-1.09   1.57  -2.44  -0.89   0.64  -0.73   6.87
 0.31   2.02  -0.61  -4.87   0.17   0.24   1.56
-4.61   2.92  -7.00   0.70   0.17   6.06  -2.42
-> 0.31

-1.39  -0.44   6.53  -0.10
-1.69  -0.32   3.85  -5.19
-> -1.69

 1.79  -3.12   5.47  -7.71  -1.83
 1.30   6.34  -4.35   1.76   0.06
 1.64  -3.01   4.69  -8.06  -2.51
-> 1.30

 3.77  -0.13   0.29  -1.67  -1.36
-5.58  -6.90   4.60   5.10  -2.76
-> -5.58

 4.79   1.77  -1.98   6.86   0.31   1.68
-4.74  -1.94   1.27  -7.13  -0.97  -1.81
-> -4.74

 0.97  -0.97   2.83   0.83  -1.01   1.17
-1.26   1.06  -3.87  -1.15   1.02  -1.59
 2.64  -2.15   8.14   2.40  -1.97   3.36
-> -1.26

-1.99   5.26  -0.20   1.48  -2.08
-0.32   1.02  -0.83   0.77   4.44
 2.50  -7.61   1.00  -3.75   5.34
-> -0.32
---
((1.44, -2.65, 4.09, 0.73, -3.32, 7.90, -0.69), (0.54, -1.37, 1.67, 0.11, -1.67, 3.91, -0.53)) Out: -0.53
((-5.18, -3.96, -8.59, 0.33), (-4.44, -1.49, 4.23, -6.39), (-4.65, 7.93, -1.57, -4.45)) Out: -4.45
(5.54, -7.27, -0.28, -2.19, 2.66) Out: 2.66
((0.59, -2.26, -0.65, 0.45, -0.97, -0.08, -0.63), (-2.16, 7.34, 2.10, -1.88, 3.11, 0.21, 2.29)) Out: 2.29
((5.52, 0.26, 0.10, -3.20, 4.11), (8.02, 0.26, 0.72, -3.72, 2.53)) Out: 2.53
((6.97, -8.06, 1.84, -2.97, -1.20), (6.97, 0.65, 7.56, -1.54, 7.29), (-5.81, -5.88, 3.74, -1.54, 3.04)) Out: 3.04
(2.73, 1.35, 7.18, -2.00, 0.07) Out: 0.07
((1.69, 0.42, -4.60, -1.27, 3.12, -5.03, -3.81), (0.70, -0.36, -3.80, -1.71, 2.07, -5.84, -4.49), (-3.50, 0.23, -4.60, 6.08, -4.66, -2.31, 6.36)) Out: 6.36
---
[[ 7.68 -2.52  1.80  1.59]
 [-0.49  2.38 -0.08  4.27]] ans = -0.08

[6.42 7.07 2.01 5.40] ans = 6.42

[ 0.13  3.39  0.78 -7.47  6.28] ans = 0.78

[[-6.98  6.55 -2.00 -2.24  3.54  3.62]
 [-3.23  2.61  1.03  6.44  3.04  2.27]
 [-0.65  0.36  1.15  4.66  1.31  0.72]] ans = -2.24

[-1.12 -8.77  3.29 -1.26 -4.30 -0.84  1.94] ans = -1.26

[-3.99 -8.48 -4.66  6.97 -4.05] ans = -4.05
---
154   28   75  158  164  213  249 ans = 158, 249

88  22  96  64  73 ans = 96, 96

859  530  797  585  560  898  534
230  360  564  605  507  217  478
789  723  432  654  572  824  647
ans = 605, 898

8348  9016  2132  7821  3175 ans = 2132, 9016

8  9  8  5  2  8  4 ans = 5, 9

16  34  17  41  53  66  76 ans = 41, 76

497  624  364  860  302
414  684  388  892  220
532  565  309  749  205
ans = 388, 892
---
[[-430  -41  138  -46 -171 -615]
 [ 562  -73  -26  -69 -159 -214]
 [ 369  -86  169  -52  -84 -528]] ==> 369

[[113 121 200 149 252 191  51]
 [116 118 210 148 225 202  55]
 [184 181  88 151  73  97 247]] ==> 184

[[0 8 0 0 8 8 0]
 [1 7 1 1 8 8 0]
 [8 1 8 8 0 0 8]] ==> 8

[[ -9  -4  -3 -17  14  27   6]
 [ 44 -29  -9 -11  14   5  -1]
 [  8  17   8 -13  15 -11  10]] ==> 8

[[174 956 759 695 693 736]
 [212 602 386 598 710 683]
 [423 804 547 531 574 496]] ==> 423

[[431 390 578 323 691 468 392]
 [271  62 538 491 608 913 465]
 [573 426 532 442 562 330 461]] ==> 573
---
[27 42 76  8] ans = 76, 8

[716 802 627 898  45 513] ans = 898, 45

[[5716 7097 7811 5416 2982 8110]
 [7006 5203 8208 8968 6193 4915]] ans = 8968, 2982

[6 5 9 4 0 6] ans = 9, 0

[  4 174 209 118 106] ans = 209, 4

[[34 41 86 95 44 84 68]
 [ 1 68 67 51 89 83 44]] ans = 95, 1

[-39  33 -32  34] ans = 34, -39

[368 146 209 855 812 186] ans = 855, 146

[-957 -725  -43  784] ans = 784, -957
---
[ 1.76  3.42 -6.69 -4.69  7.15] Out: -6.69

[[-1.29 -1.31 -0.56  6.87]
 [-1.69  2.06 -4.18  7.36]
 [ 2.05  2.00 -3.09 -3.10]] Out: -4.18

[[-6.64  2.36 -0.60 -0.13 -1.01 -0.19]
 [ 5.24 -4.21 -0.34 -0.11 -0.75 -0.42]
 [-7.49 -0.04 -0.13  0.01 -1.57  0.25]] Out: -7.49

[[-0.87 -1.92 -1.09 -0.87  1.02  1.14 -0.56]
 [-0.35  0.64 -0.52  2.18 -0.03 -0.84  0.75]
 [ 0.80 -7.22  5.48  4.22 -1.58 -0.91 -8.37]] Out: -8.37

[-1.87 -3.50 -5.62  0.71  3.77  4.09 -8.40] Out: -8.40

[-0.92  5.68 -1.59 -6.48] Out: -6.48

[ 8.04 -5.51  2.29  1.51  0.22] Out: -5.51

[-1.82 -7.25 -6.29  2.05 -4.12 -7.46  1.63] Out: -7.46

[[-0.29  6.13  5.33  8.69 -8.17  4.41]
 [ 0.21  0.28  0.42 -0.05 -0.32 -0.21]
 [-0.05  0.20  0.26 -0.11 -0.17 -0.15]] Out: -8.17

[ 6.26  2.33  1.42 -0.36 -3.29  5.44 -1.71] Out: -3.29
---
-0.141	0.165	0.131	-0.078
0.056	0.021	0.006	-0.071
-0.093	0.037	-0.069	-0.051
gives -0.141, -0.051

-137.789	24.549	-111.202	100.382	132.479	2.629	-24.492 gives -137.789, -24.492

15.6	-13.1	2.0	-13.4 gives 15.6, -13.4

5.0	-11.2	7.6	-11.2	17.5
-18.6	-4.6	-13.4	-4.4	-0.4
-1.0	-4.0	-10.3	-8.1	8.4
gives 5.0, 8.4

8.391	2.556	-7.019	16.549	-15.087	8.646	-5.487 gives 8.391, -5.487

0.117	-0.150	-0.101	-0.066	-0.045	-0.041	0.150 gives 0.117, 0.150

-1.2	1.3	1.1	-0.4 gives -1.2, -0.4

-7.74	-3.51	-1.83	6.20	10.03	-16.49 gives -7.74, -16.49

-0.02	-0.23	-0.05	0.19	0.18	0.19	-0.12
0.01	-0.06	0.18	0.01	-0.04	0.20	0.17
gives -0.02, 0.17
